A small network was shown many inputs. Here are its activations along a few directions, one row for each input.
In each table, some parts of the input vary, and every possible input appears once, in random order.
Descriptions start from the smaller parts, as in this example, which fits no table here: one of 2 separate values, together with either a single point or one of 9 places around a ring or (one of 4 places along a line, together with one of 8 places around a ring).
Shared parts are said once, and a part with two or three values counts as separate values.

Other details of the inputs shift rows strongly along two fixed directions, in all tables alike. That doesn't count.

A family of inputs:
row 1: [ 46  11 -27  10  -1 -15   9  10 -20 -49  34 -43  29 -30 -10  -3]
row 2: [  0  16 -24  12 -34   9  12   5 -43 -17  13 -36  50  15 -15  -4]
row 3: [ 72 -12 -35  31   7  -7  16  32 -39 -84  28 -23  38 -24  15 -10]
row 4: [-43  -4  16  -9  -8  11  -4 -10  22  35 -25  21 -18  23  -7  -3]
row 5: [-15  52 -13   3 -15  -5  11 -35 -37 -11  21 -46  35   6 -36 -15]
row 6: [ 49  -8 -24  43   9  -9  14  14 -12 -78  16   0  13  -9  10 -30]
row 7: [-19  21 -16   6 -37   7   8  -4 -17  -4   8 -44  35  17 -30 -10]
row 8: [ 58  -3  -7  32  42 -20   4   3   9 -75  23  22 -40 -25  30 -22]
row 9: [ 53 -37  -5  30  27  -8  -3  27  41 -61   5  38 -50 -16  40 -12]
row 10: [ 30   9 -20  15 -13  -2   9  13  -5 -55  20 -33  14  -7  -4 -15]
row 11: [ 47 -30  -8  26  27  -8  -1  22  35 -56   2  33 -41 -17  31 -10]
row 12: [ -9  62 -14   2 -20  -1  20 -29 -76 -10  27 -55  66   8 -35 -12]
row 13: [ 38 -38   3   7  26  -7  -5  31  37 -21  -6  30 -39 -25  39   5]
row 14: [ 63  -6 -24  28  28 -13   7  15 -27 -66  30   1  14 -26  21  -6]
row 15: [ 44   3 -30  12 -15  -5  10  24 -11 -54  29 -48  25 -22  -1   3]
row 16: [-17  22 -12 -22 -30   2   4   3 -10  23   7 -61  41  -7 -32  16]
row 17: [ 60 -16  -4  20  46 -21  -3  14  21 -56  18  27 -49 -36  42  -1]
row 18: [ 10  15 -14  14  -8  -4  11 -13 -46 -13  16 -12  43   2 -17 -10]
row 19: [-38  -3  28 -11   7   1 -11 -23  23  46 -24  39 -30  17  -7  -6]
row 20: [ -9  24 -18 -14 -25   3   7  -5 -45  12  14 -56  65  -1 -33  14]
row 21: [-22 -15  30  -3  25   3  -7 -15  13  40 -21  65 -38  15  22   1]
row 22: [-63   2  30 -35 -22  14 -13  -4  41  73 -30   0 -29  25 -12  12]
row 23: [ 40 -19   5  22  44 -17  -5   9  31 -45   5  46 -54 -17  32 -15]
row 24: [-25  51  -1  -3 -10  -3   8 -34 -31   1  11 -33  23  10 -30 -15]
row 25: [-48 -11  17 -34 -23  19 -14   3  13  69 -24  -3  -4  19  -3  26]
row 26: [-58  17  24 -24 -17  10  -3 -30 -20  75 -19   8  20  25 -28   6]
row 27: [ 47 -14  -8  38  33 -10   6   3 -16 -50  14  42  -9  -8  29 -15]
row 28: [-18  40  -8 -24 -19  -6   2 -12 -17  22  18 -59  36  -8 -33  13]
row 29: [ 51 -35  -7  17  27  -7   0  36  29 -50   3  24 -36 -27  40   1]
row 30: [ 55 -25   1  18  44 -18  -4  23  28 -49  11  36 -46 -32  44  -3]
row 31: [-38 -12  29  -9  12   1 -14 -25  35  50 -26  50 -41  15  -3  -2]
row 32: [-14 -27  20   3  18   4  -6  -7  12  32 -21  56 -22  12  17   7]
row 33: [-16  22 -15 -18 -33  12  10   2 -39  11   5 -55  58   5 -26  10]
row 34: [ 38   5 -24   8 -14  -3  10  24 -13 -51  25 -47  25 -19   0   1]
row 35: [-19 -27  26 -13  18   2 -13   4  53  36 -30  42 -53   4  16   4]
row 36: [-18 -26  21  -2   3  14  -6   1  15  29 -25  50 -27  21  24   3]
row 37: [ -9  28 -21   5 -34  10  19  -7 -55 -11  10 -43  67  15 -28  -7]
row 38: [  3  41 -18   1 -11 -12   9 -14 -21 -20  25 -52  34  -5 -33 -10]
row 39: [-64   9  24 -37 -18  12 -10 -14  31  70 -28  -6 -13  21 -22  12]
row 40: [ 32 -51   8   8  23   5  -9  27  25 -16 -11  52 -43  -8  50   7]
row 41: [-10  33 -11 -19 -25   2   6 -11 -52  15  14 -53  61  -2 -35   5]
row 42: [-17  17 -14 -20 -37  12   4   0 -32  18   8 -52  50   8 -23  16]
row 43: [  8  30 -12  -6   1  -6   5 -13 -40  -9  20 -32  28 -11 -10   5]
row 44: [-78   3  34 -28 -12  10 -13 -28  27  85 -36  24 -17  30 -24   6]
row 45: [ 41   3 -33  17 -19   4  14  29 -44 -57  26 -47  46  -9   1  -3]
row 46: [ 29 -27  11   7  41  -6  -7  11  11 -10  -3  52 -35 -14  39   2]
row 47: [-27  32 -15   0 -44  10  11  -6 -28   0   8 -54  45  21 -36 -12]
row 48: [ 49   0 -35  45  -2  -7  17  13 -20 -86  24 -15  25  -9   0 -26]
row 49: [-28  -5  15 -18  -1   3 -11  -5  36  39 -21   9 -24   7  -7   9]
row 50: [-44  10  32 -19  12   6 -10 -35   1  64 -21  39 -27  19   2   9]
row 51: [-14  17 -16   2 -28   7  11 -11 -43   7   5 -32  59  14 -26  -1]
row 52: [  8   8 -21  14 -25   7  11   1 -40 -22  13 -24  45  12 -10  -4]
row 53: [-13  22 -12 -17 -25   5   7  -2 -42  14   9 -50  59   1 -29   9]
row 54: [-61  -8  27 -20 -13  15 -14 -17  36  66 -34  28 -29  31  -8   7]
row 55: [-31  -9  23 -19   8  -1 -14  -9  41  46 -20  22 -34   7  -6  11]
row 56: [ 23 -16   6  28  36 -11  -1  -2  20 -34  -1  53 -41  -4  28 -24]
row 57: [-48  -6  22 -40 -21  12 -13   6  40  72 -23 -11 -24  10  -3  27]
row 58: [-31 -19  23 -18  -3   8 -16   5  53  41 -25  23 -51  15   8  10]
row 59: [ 15 -32   8  23  15   4  -4  11  32 -28 -12  50 -44   5  30 -16]
row 60: [-21  30 -13  -1 -31   5  13 -15 -55   9  10 -39  67  16 -36  -4]
row 61: [ 45 -41  -4  41  33  -8  -1  15  31 -54  -4  57 -40  -8  37 -20]
row 62: [ 37  27 -17  17  15 -17   9 -11 -14 -56  30 -25   0 -19  -3 -16]
row 63: [ 59 -36 -12  23  19  -7   0  46  26 -62  11  15 -38 -27  44  -1]
row 64: [-49  16  24 -33 -10   1 -10 -25  21  61 -17  -4 -11  11 -26   3]
row 65: [-63   7  34 -21   7   4 -16 -35  31  73 -28  39 -33  24 -11   4]
row 66: [-66  12  19 -20 -18   7  -8 -29  13  67 -22   2   5  25 -32   5]
row 67: [ 62 -15  -6  25  47 -12   3  13 -11 -61  18  33 -29 -29  45  -7]
row 68: [  8   9 -24  -3 -21   7   9  10 -33 -14  12 -42  47  -4 -13   9]
row 69: [-15  31  -6 -24 -23  -5   2  -8 -20  21  12 -56  38  -9 -35   8]
row 70: [-23 -32  27  -4  13  11  -8   0  20  42 -34  63 -31  18  24   5]
row 71: [ 39 -36   1  10  30 -12  -7  26  38 -21   1  34 -40 -27  33   8]
row 72: [ 31 -31  10  15  39 -13  -9   5  43 -20  -5  53 -56 -17  27 -10]
row 73: [-40 -15  21 -35  -3   9 -15   5  45  67 -28  11 -32   2   3  28]
row 74: [-40 -11  31 -25   8   1 -16  -8  46  57 -28  31 -43  11  -2  10]
row 75: [-49 -25  30 -39   2  17 -19  -3  30  90 -41  33 -23  13   7  30]
row 76: [ 42  35 -24  10   4 -17  14   1 -36 -59  39 -56  28 -28  -7  -7]
row 77: [ 45 -43  -8  39  29   2   3  19   6 -49  -3  61 -26  -5  45  -8]
row 78: [-11  27 -10 -19 -26  -2   7   2 -19  11  13 -62  44  -9 -32  10]
row 79: [-30 -18  21  -6 -10  15  -6   5  10  36 -24  34 -20  27  14   6]
row 80: [ -8  25 -11 -17 -18   0   2 -12 -40  18  11 -40  52  -4 -28   9]
Each input here is: one of 2 separate values, together with one of 5 places around a ring, together with one of 8 places along a line.
Changing only the place on the line of 8 turns row 36 into row 70. The same change can be made to row 52. Which row results?
> row 51
Changing only the place on the line of 8 turns row 43 into row 75. The same change can be made to row 67. Which row results?
> row 3
Changing only the place on the line of 8 turns row 39 into row 23. The same change can be made to row 29. Which row results?
> row 30
Change only the choice among 2 separate values in row 55. List by row number the other rows that result.
> row 74
Change only the choice among 2 separate values in row 31. List by row number the other rows that result.
> row 19

A family of inputs:
row 81: [-14 -15   6  -8   3   5  -3   2   8  25 -13  16  -3   3   1  11]
row 82: [-10  -5   8 -17  -4   2  -6   7  27  16  -8  -6 -21  -3   2  10]
row 83: [-42   9  19 -20  -7  11  -8 -21   6  53 -19  13 -12  19  -4  11]
row 84: [ -3   1  10  -2  16  -7  -5 -13  10  10  -4  19 -13  -3   0  -4]
row 85: [-15  -2  12  -1   4   5  -1  -7   9  11 -11  16 -17  10   6  -3]
row 86: [ 21  -6  -5   0   3  -3  -2  15  14 -16  11 -11  -8 -15  12   6]
row 87: [-3  1  4  0 12  1 -1 -5 -5  4 -4 15 -8  3  8 -1]
row 88: [ 31  -9  -8   3   9  -8   2  19   4 -29  12 -14  -4 -22  11   4]
row 89: [-12  42 -34  -5 -50   6  16  -9 -58  -7  26 -85  89   7 -51   3]
row 90: [ -4 -15   1   2  -3   4  -2   6  13   5 -11  11  -3   6   4   1]
row 91: [ 28   0  -8  21  15 -12   4  -3  -4 -35  15   7  -6 -10   4 -11]
row 92: [-51  12  18 -24 -24  10  -3 -12   2  56 -19  -5   6  22 -20   5]
row 93: [ 33 -10 -11  22   8  -2   0  12 -14 -36  10  11  -1  -4  16  -9]
row 94: [ 27  -6  -8  14   7  -4   8  11 -17 -30   8   9   7  -8  12  -9]
row 95: [ 14   2  -3  15  10  -8   1  -3   5 -26   7   5  -7  -6  -2 -15]
Describe the family of inputs behind these rows.
> one of 3 separate values, together with either a single point or one of 4 places along a line
Changing only the choice among 3 separate values turns row 91 into row 84. The same change can be made to row 83. Which row results?
> row 87
List by row number the other rows that have the choice among 3 separate values in common with row 85.
> row 82, row 90, row 92, row 95

A family of inputs:
row 96: [  6 -24  14  17  29  -1  -5  -4  20  -4  -8  61 -44   4  32   1]
row 97: [ 70 -17 -24  41  19 -13  10  20 -18 -81  25   8   5 -21  19 -21]
row 98: [ 18 -29  11  -9  23  -2 -12  20  43   4  -9  30 -50 -15  33  11]
row 99: [ -5 -38  26  -6  29   3 -13   8  42  29 -25  62 -57   1  37  13]
row 100: [ -7 -27  23 -18  15  -1 -17  13  52  33 -19  30 -52 -11  19  15]
row 101: [-51  27  12 -17 -15   5   2 -29 -18  48  -8  -9  24  22 -33  -2]
row 102: [ 57   2 -30  47  11 -10  14  11 -26 -88  30  -4  16 -12  13 -25]
row 103: [ -3  36 -17   8 -21   0  18 -17 -52 -23  18 -40  52   9 -29 -16]
row 104: [  7  29 -25   3 -26  -3  15  -2 -38 -19  21 -60  60  -5 -31  -3]
row 105: [-23  11   6 -10 -15   6  -1  -6 -10  22  -4 -12  13  14 -14   0]
row 106: [ 31 -14  -8  28  20  -9   1   0   1 -40   8  28 -13  -8  11 -16]
row 107: [-27  19   6  -5  -6   3   5 -26 -23  23  -5   2  15  15 -17  -5]
row 108: [-32  31  -9 -25 -39  12   1  -4 -13  28   2 -57  41   8 -32  10]
row 109: [-14 -27  18 -16  14   6 -13   8  40  34 -23  33 -43   0  22  17]
row 110: [-28   2  15 -28 -10   3 -11   5  29  39 -13 -12 -18   0  -4  16]
row 111: [-49  19   9 -29 -28   9  -2 -13  -5  54 -14 -31  23  16 -29  12]
row 112: [-21  11   5 -12 -11   5  -2 -10 -15  24  -3 -10  14  11 -12   4]
row 113: [ 67 -11 -32  30  11 -12  10  27  -9 -83  28 -17  13 -28  13 -11]
Changing only one part turns row 108 into row 102. The same change can be made to row 109. Which row results?
> row 96
Describe the family of inputs behind these rows.
> one of 3 separate values, together with one of 6 places along a line
